A small network was trained on invented records. Each row is its activation on one of them, seen along a few directions.
Here are examples, each followed by its value of one field, P.
Records without P are marked none.
The largest differences between rows may come from other fields.
In the rows, zero is written as 500.
Strong random noise was added to every row along 9 fixed directions; ignore it. To show where, here is one row again and again, with new noise each time:
[534 639 568 529 411 498 574 521 521 455 437 607 448 548 455 614 775 299
 283 691 515 287 383 421 530 463 522 393 486 430]
[503 489 572 551 546 529 570 293 421 556 632 346 652 503 421 296 234 300
 501 650 231 404 673 624 438 446 643 583 504 838]
[594 471 546 486 594 456 557 503 592 414 428 382 385 464 471 501 553 400
 626 601 355 394 463 397 552 262 327 400 550 418]
[756 686 397 336 452 551 676 546 473 650 543 305 623 555 449 397 361 656
 581 403 702 468 505 391 303 524 344 389 370 584]
[572 432 495 522 549 544 611 444 439 611 473 475 596 576 530 364 322 488
 393 509 384 493 536 418 444 459 465 483 513 689]
[272 343 334 523 609 565 311 654 612 557 524 671 391 671 606 650 462 746
 372 372 482 605 274 322 475 438 315 278 553 460]
[881 313 739 324 569 409 729 438 412 577 378 416 706 606 753 111 137 372
 539 570 400 437 565 456 437 379 496 580 620 746]
[465 463 569 614 525 410 548 477 526 483 407 678 536 583 429 521 467 547
 289 610 360 412 623 530 667 422 486 531 642 614]
[552 363 345 473 580 680 518 300 463 735 556 458 563 641 626 349 324 342
 458 436 433 589 463 430 496 600 516 529 477 766]
[316 580 653 545 424 416 427 517 448 358 638 538 534 485 412 502 467 425
 421 663 340 357 531 671 404 436 718 506 495 576]
[263 437 491 566 615 449 362 666 591 359 568 454 371 472 425 606 433 698
 569 506 287 487 413 426 400 231 336 293 533 403]

[360 673 591 560 357 312 417 677 478 301 512 595 463 355 316 644 603 784
 526 453 609 518 625 682 528 552 585 585 486 286]
p6
[533 479 548 444 441 437 487 475 401 373 467 433 418 362 515 430 550 419
 730 427 482 582 559 611 515 519 619 668 453 369]
p1
[470 543 459 524 533 634 451 455 500 592 629 357 557 443 508 498 477 380
 522 528 520 502 396 438 368 593 493 415 400 541]
none
[610 472 481 535 562 560 710 447 357 567 490 242 613 415 436 276 258 533
 565 445 316 547 624 401 303 400 431 498 412 654]
none
[441 513 286 639 574 676 544 457 509 760 503 559 620 633 410 568 401 625
 239 455 506 531 531 329 491 590 337 373 494 711]
p1
[522 534 602 544 549 531 540 499 427 449 563 211 527 292 442 396 418 381
 682 560 356 482 510 456 306 406 482 454 399 462]
p7
[400 509 387 548 560 611 453 395 517 665 669 433 606 579 432 463 291 519
 439 512 415 494 552 522 433 528 507 441 481 765]
p5
[714 493 545 284 563 591 535 416 551 662 662 313 700 673 673 317 262 283
 550 626 559 342 383 444 330 499 492 364 511 775]
p6
[350 606 502 514 404 413 394 570 503 307 559 507 345 388 379 623 663 545
 609 484 488 495 492 618 509 466 588 533 441 309]
p3
[662 493 470 568 530 661 760 304 341 615 452 259 565 418 464 292 461 203
 479 550 303 472 557 366 373 454 521 526 373 660]
none
[456 593 433 613 435 548 616 422 341 514 545 369 521 403 319 421 441 501
 469 461 346 526 639 525 376 503 588 569 365 594]
p3
[481 391 537 622 618 472 576 551 469 510 439 424 575 412 457 403 261 757
 498 444 352 612 638 453 435 383 368 507 539 552]
p4
[404 230 602 570 661 455 407 461 563 464 444 617 506 554 636 463 353 448
 461 590 290 522 521 528 622 382 490 540 696 590]
p2
[445 457 659 571 468 441 519 544 418 407 460 546 525 400 538 454 497 499
 441 540 438 531 522 566 435 502 622 586 498 436]
p4
[475 444 422 513 522 582 520 470 456 512 505 421 404 492 528 463 517 408
 528 452 383 543 407 397 412 430 485 452 422 486]
p5
[680 454 519 469 586 585 594 477 534 602 421 420 571 500 611 455 491 387
 510 551 587 494 438 364 474 525 370 454 510 498]
p4
[545 411 486 493 670 583 469 319 585 598 617 308 563 535 520 394 301 291
 628 621 333 445 523 497 524 443 428 468 552 717]
p7
[592 591 367 420 461 441 515 277 621 550 540 558 487 643 354 524 525 465
 574 519 556 419 734 724 840 553 554 669 603 688]
p3
[496 487 533 491 506 517 503 528 451 455 524 404 468 446 524 452 484 439
 561 509 414 495 427 447 376 432 497 449 442 461]
p1
[617 607 561 385 513 473 430 338 678 445 597 383 423 486 465 552 650 131
 736 716 543 297 494 642 673 461 537 518 548 485]
p5
[625 415 661 356 457 406 562 540 369 419 488 406 567 461 644 276 340 478
 641 454 461 528 520 559 366 456 632 599 498 513]
p6
[634 284 584 390 625 475 486 494 606 460 398 507 403 563 747 435 499 335
 603 562 444 489 339 401 573 352 395 460 615 434]
p2
[507 547 573 426 422 496 417 473 478 537 596 552 595 525 585 471 481 421
 496 516 645 496 466 621 481 689 664 573 481 546]
p7
[559 408 583 454 546 368 506 617 536 375 395 474 421 405 551 470 458 692
 683 417 494 583 520 501 521 357 386 528 557 324]
p2

Here are new rows. What is P for each?
[366 530 405 600 502 569 407 586 497 522 507 516 449 409 453 636 601 645
 476 391 576 620 418 410 468 603 413 434 426 345]
p7
[673 707 392 468 340 602 651 357 366 615 526 381 561 438 402 433 593 365
 507 445 659 512 574 532 460 722 618 628 315 555]
p3
[541 471 653 405 522 497 385 537 597 449 507 557 480 543 685 573 658 206
 510 679 595 362 276 460 526 520 522 406 566 390]
p7
[511 403 442 605 637 617 564 319 499 630 513 404 587 505 477 412 344 375
 479 560 352 529 617 489 528 504 468 556 527 706]
p4
[440 617 389 482 518 569 363 326 631 508 659 414 460 451 387 626 624 329
 695 576 612 477 566 697 656 643 562 592 478 501]
p4
[602 568 572 641 586 571 659 294 415 524 533 153 626 262 307 353 385 231
 649 661 278 423 722 523 453 458 492 584 441 641]
none
[177 428 574 830 501 435 511 568 372 317 385 648 419 339 315 597 576 611
 281 544 167 550 646 532 513 365 585 570 523 414]
p2
[378 443 393 641 492 609 437 363 455 459 433 510 263 355 473 591 808 235
 542 462 380 610 435 463 648 554 575 592 418 322]
p1
